A small network was shown many inputs. Here are its activations along a few directions, one row for each input.
In each table, some parts of the input vary, and every possible input appears once, in random order.
A made-up example of a description, with smaller parts first: one of 5 places around a ring, together with either a single point or one of 11 places around a ring or (one of 3 separate values, together with one of 6 places along a line).
Shared parts are said once, and a part with two or three values counts as separate values.

Table:
R1: [ 30 -20  17 -12 -20  -1  -7 -16  30  11   6  -8  -8   8   3 -19]
R2: [ 23 -23   5 -24 -16  -6  17 -31 -13  24   8 -28  16  10  22  -7]
R3: [ 28 -15  -5 -26 -25  -3   8   0   0  15 -22   1  26   8   1 -22]
R4: [ 32 -19   8 -13 -25  -4   1  -8  31   6  -3  -4   2   7   1 -28]
R5: [-59  29 -41 -11  32  10  14  20 -25  29 -10 -57 -13 -71 -30  33]
R6: [ 13 -14  10   2   3   1 -14  -6   8 -12  17  15 -14  21  11  -8]
R7: [ 13 -25   7 -11   6  -1  15 -18 -25  11  29  -9  12  19  30   7]
R8: [ 23 -25   1 -26 -29  -2  11 -11   6  17  -9 -10  16   2  14 -21]
R9: [ 45   2   6 -12 -18  -2 -10  10  43  -2 -18   9  12  13 -17 -27]
R10: [ 37  -8   1 -14 -21  -5  -2   3  24   3 -17   6  12  13 -12 -30]
R11: [ 41  -8  12 -11 -22  -1  -8  -1  49  -1  -4  -2   1   7  -4 -26]
R12: [ 25  -9  25   4   6   5 -19   4  37  -9  29  13 -17  19   8  -1]
R13: [ 13 -20   8 -15  -2   0  14 -23 -21  15  25 -22  12   9  24  -3]
R14: [ 21 -26  10 -25 -24   0   2 -19   6  22   1 -15   5   4  16 -12]
R15: [-101   73  -33   71   46  -14   -6   28  -26  -28  -30   23  -12  -44
  -41   47]
R16: [  8  -2   7  11 -11  -1  -1   2  -1 -24  -7  31   2  30  -4 -11]
R17: [ 15   9  13  12  -7   3  -9   8  17 -31  -7  33   0  29  -7  -9]
R18: [  9 -29  11 -11  -3   4   0  -6  -6  10  21   4  -1  14  24   3]
R19: [  0 -10   1  -2 -16   1   9  -2 -26 -12 -11  24  16  23  10  -4]
R20: [ 37  -8  23 -11 -17   2 -16  -9  49   4   6  -6 -10   8  -1 -16]
R21: [ 11  -5  11  12  -4   0  -6   3  -2 -19   6  25 -11  24   6  -8]
R22: [ 10 -23  13 -16 -10   6  -2 -11  -2  13  18  -8   0   3  17  -7]
R23: [ 21  -3  17   3   6   5 -22   0  27 -19  18  19 -15  21   8  -5]
R24: [-46  38 -22   5  32  16 -18  39  35   6 -19 -42 -40 -72 -56  24]
R25: [  4  -6  -3  -3  -7  -4  24 -14 -45 -10  -4  11  28  28  16   1]
R26: [ 18   6  18  13   0   4 -14   9  16 -25   6  27 -13  23   3  -6]
R27: [ 26 -22  -4 -24 -20  -8  26 -23 -12  20  -2 -24  27   8  20 -17]
R28: [ 31 -12 -10 -25 -17  -9  23 -12 -19  18 -15 -13  37  14   7 -19]
R29: [-104   68  -40   61   38  -11    4   25  -49  -14  -33   20    3  -50
  -27   55]
R30: [  3 -12   4  -2  -9   3   4  -1 -27  -7   0  19   5  18  20   0]
R31: [ 18 -21  18   2   3   2 -10  -2  19  -1  28  10 -15  20  11  -4]
R32: [  6  -8  -1  -1  -1  -3  19 -13 -46  -5   7   5  16  24  25   4]
R33: [  6 -21   2 -11  -1   4  -4  -9 -16   0  11   9   2  16  24   0]
R34: [ 27  -5  26  -1  -2   8 -20  -1  42  -5  23   0 -16   7   0 -11]
R35: [-93  84 -27  73  48  -8 -11  31 -11 -32 -32  24 -13 -46 -43  47]
R36: [-62  24 -35 -10  23  14  -1  32  -7  24 -19 -45 -24 -74 -36  29]
R37: [-101   71  -42   60   49  -14   20   12  -66  -11  -25   11   13  -49
  -21   58]
R38: [  9 -18  -1 -10   7  -2  11 -21 -35   2  19  -4  14  21  30   4]
R39: [ 19 -16  20  -3  -6   3 -12  -6  23   2  23  -2 -15   8   3 -15]
R40: [-55  28 -28   1  30   9 -11  35  18  11 -15 -43 -40 -70 -52  22]
- The inputs of R9 and R28 match in every part but one. If R20 is changed in the same way as R9 into R28, which row does it become? => R2
- Describe the family of inputs behind these rows. => one of 4 places along a line, together with either one of 2 separate values or one of 8 places along a line
- A walk changes only the place on the line of 8. It starts at R16 and steps to R21. List the rest of the walk in order. => R6, R31, R39, R1, R4, R10
- Change only the choice among 2 separate values in R40. List by row number the other rows that result. => R15

Table:
R41: [-50  32 -16  32  27   0  -8  19 -16 -18  -9  18 -12 -20 -16  28]
R42: [-49  28 -32   8  17  -2  17  14 -40  11 -23 -17  11 -38 -18  24]
R43: [ 59 -32  27 -43 -21  16 -33   6  94  22  15 -35 -36 -10 -19 -34]
R44: [ 44 -39   5 -40 -30   0  20 -18  -9  20   1 -13  27  25  21 -25]
R45: [-55  27 -19  20  22  -1   9   4 -38   1 -10  -4   4 -28  -3  32]
R46: [-38  37 -15   5  27  15 -28  41  64  10  -9 -44 -52 -78 -59  14]
R47: [-42  41 -13  34  17  -3  -4  21  -4 -22 -24  15 -10 -19 -29  19]
R48: [ 52 -21  25 -12 -28   1  -7 -12  24 -13   4  20   6  41  11 -32]
R49: [ 47 -31  27 -12 -10   2   0 -19   3  -4  31  10   5  44  34 -15]
R50: [-57  25 -16  31  26  -6   5   6 -34  -6  -1   5  -3 -21  -7  30]
R51: [ 44 -39   7 -32 -24  -4  15 -27 -11  14  10 -13  21  28  30 -23]
R52: [-48  32 -13  31  35  -1  -2  10 -24 -14   4   9  -8 -15  -9  34]
R53: [ 39 -39  22 -14 -19  -1   8 -25  -7   3  26   9   8  40  34 -19]
R54: [ 46 -32  24 -13 -19   2  -9 -10  15  -7  18  22   1  42  26 -23]
R55: [ 56 -19  18 -14 -30  -6  -4 -10  31  -2  -4  17  18  33   9 -35]
R56: [-51  28 -30  13  22  -5  13   5 -40   5 -16 -13   3 -32 -11  26]
R57: [ 42 -38  19 -26 -26   0  10 -26  -9  12  19   0  16  34  37 -16]
R58: [-40  44 -21  32  15  -7  -2  21   2 -12 -31  13   1 -26 -31  16]
- Describe the family of inputs behind these rows. => one of 2 separate values, together with either a single point or one of 8 places along a line
- Change only the place on the line of 8 in R55. List by row number the other rows that result. => R44, R48, R49, R51, R53, R54, R57
- Change only the choice among 2 separate values in R43. List by row number the other rows that result. => R46

Table:
R59: [-25  14  -8   0  13   5   3   8   0  14   0 -25  -7 -34 -11  17]
R60: [-14  13  -7  21   5  -9  15  -3 -30 -12  -5  15  13   9   6   6]
R61: [-23  11 -23  -9  15   2  11   4 -23  12  -9 -27   2 -26 -11  14]
R62: [-19   9 -15   6   3  -6  10  -2 -29   4 -12   7  18  -6  10  12]
R63: [ -8  20   5  16   6   8 -21  24  25 -24  -9  20 -22  -4 -22   3]
R64: [-29   1 -17  -1   0  -2  14   1 -30  10 -13  -9   7 -16  -5  10]
R65: [-32  20  -7  15  17   3 -15  11  17  -2  -2 -12 -28 -33 -20  14]
R66: [ 80 -70  35 -34 -39  -4  19 -47 -32   1  36  26  36  88  72 -34]
R67: [103 -55  39 -58 -47  11 -22 -11  96  22  17 -26 -14  23   2 -61]
R68: [-13  17   2  27   6 -10   5 -10 -21 -18  -4  27  16  19   6  10]
R69: [-20  20  -4  18  21   3 -19  24  27  -8   0   5 -22 -20 -26  10]
- Describe the family of inputs behind these rows. => either one of 2 separate values or one of 9 places along a line
- Which of the alternatives is R60? => one of 9 places along a line
